B =
[[140 123 100 136 118 120 144 114 135 123 132]
 [140 123 115 125 125 138 118 139 136 142 131]
 [125 131 140 123 132 138 124 133 132 117 121]
 [112 115 123 117 136 141 115 139 112 117 124]
 [133 133 134 142 109 142 121 128 130 129 124]
 [121 134 125 109 123 112 131 123 113 132 116]
 [135 124 125 123 123 118 122 120 132 130 130]
 [150 140 141 132 129 123 132 124 131 131 133]
 [115 124 140 129 119 121 141 120 128 126 121]]
Indices start at 0.
The entry in row 1 and column 2 -> 115
Report the bottom-left entry.
115
The entry at row 2, column 0 -> 125
Report the entry at row 0, column 1.
123
The entry at row 0, column 0: 140
Report the entry just right of the largest entry.
140
The entry in the top-right corner is 132
Report the entry just right of the centre entry.
121
The entry just right of 144 -> 114
The entry directly above the centre entry -> 141
The entry in row 1 and column 0 -> 140
The entry at the centre: 142
The entry in the bottom-right corner is 121
The entry directly above 122 -> 131
The entry directly above 116: 124
Report the entry just left of the centre entry.
109
Report the entry directly above 119.
129
Report the entry in row 0 and column 2.
100

x =
[[143 148 132 128 130]
 [130 128 132 146 143]
 [133 128 130 141 148]
 [130 128 132 147 143]
 [130 128 133 147 142]
 [128 131 146 144 130]
 [129 138 150 136 129]
 [128 129 137 150 136]
 [134 128 129 141 149]
 [132 128 130 143 147]
 [129 140 149 134 128]
 [129 137 150 136 129]
 [146 143 130 128 132]]
Rows and columns are numbered from 0.
The entry in row 0 and column 0 -> 143
The entry in the bottom-right corner -> 132
The entry in row 1 and column 1?
A: 128
The entry in the bottom-left corner: 146
The entry at row 1, column 0?
A: 130
The entry in row 2 and column 1?
A: 128
The entry in row 2 and column 0 is 133
The entry directly above the centre entry: 146
The entry at row 0, column 2 is 132
The entry in the top-right corner?
A: 130
The entry in row 0 and column 1?
A: 148
The entry in row 1 and column 2?
A: 132
The entry directly below 140?
A: 137
The entry just left of 142?
A: 147
The entry at row 2, column 2 is 130
The entry directly below the centre entry?
A: 137
The entry just right of the centre entry -> 136

Read these off the row that follows.
1) Read off the first entry.
2) Read off the 5th entry from the end.
3) Read off the third entry from the right.
[125 100  99 133 107 133 134 121 126]
1) 125
2) 107
3) 134

[[135 136 128 121 136 128]
 [119 119 138 148 119 117]
 [143 143 133 118 144 122]
 [117 118 139 151 117 116]
 [125 124 117 120 125 139]
 [125 124 119 122 124 137]
 [125 124 118 120 125 139]
 [126 125 117 120 126 140]
 [117 118 140 152 117 115]
 [116 117 140 152 117 116]
 [147 146 135 118 147 121]
 [125 124 117 120 125 139]
 [118 118 139 150 118 116]]
Indices start at 0.
Find the top-left entry.
135
The entry just right of 150 is 118
The entry in row 2 and column 0 is 143
Find the entry at row 0, column 1.
136
Find the entry directly above the smallest entry.
140
The entry in the bottom-right corner is 116
The entry in the top-right corner: 128
The bottom-left entry is 118
The entry at row 1, column 2 is 138
Find the entry in row 2 and column 1.
143
Find the entry at row 1, column 0.
119
The entry in row 0 and column 2: 128

[[120 144 133 113 136 128 121 107 118 120 137]
 [139 130 109 129 139 112 141 127 115 110 134]
 [116 115 125 125 130 143 138 129 143 114 142]
 [122 125 132 130 122 121 128 131 125 128 131]
 [120 133 142 125 143 127 135 138 124 119 119]
 [130 130 127 124 131 128 132 128 131 132 127]]
Counting starts at 0.
Report the entry directly below the largest entry.
130
The entry in the bottom-left corner -> 130
Report the entry in the top-left corner.
120
Report the entry directly below 134.
142
The entry in the bottom-right corner -> 127
The top-right entry: 137
Report the entry in row 2 and column 0.
116
Report the entry in row 1 and column 0.
139
The entry in row 0 and column 1 -> 144
Report the entry just left of the smallest entry.
121
Report the bottom entry of the column that holds the largest entry.
130
Report the entry just right of the largest entry.
133
Report the entry just right of 113.
136
The smallest entry -> 107
The bottom entry of the column that holds the smallest entry is 128
Report the entry at row 2, column 2.
125
The entry directly above 112 is 128

Questions about the matrix below. Counting starts at 0.
1) The entry directly above the smallest entry?
2) The entry in the bottom-left corner?
3) The top entry of the column that holds the largest entry?
4) The entry at row 0, column 2?
5) The entry at row 2, column 2?
6) The entry just left of 135?
7) The bottom entry of the column that holds the largest entry?
8) The entry in the top-right corner?
[[115 125 108 127]
 [131 121 119 146]
 [111 150 130 116]
 [116 133 115 120]
 [130 140 133 140]
 [124 123 107 139]
 [118 142 113 121]
 [128 156 135 129]
 [111 120 110 126]
 [130 137 134 137]
 [128 145 131 129]]
1) 133
2) 128
3) 125
4) 108
5) 130
6) 156
7) 145
8) 127
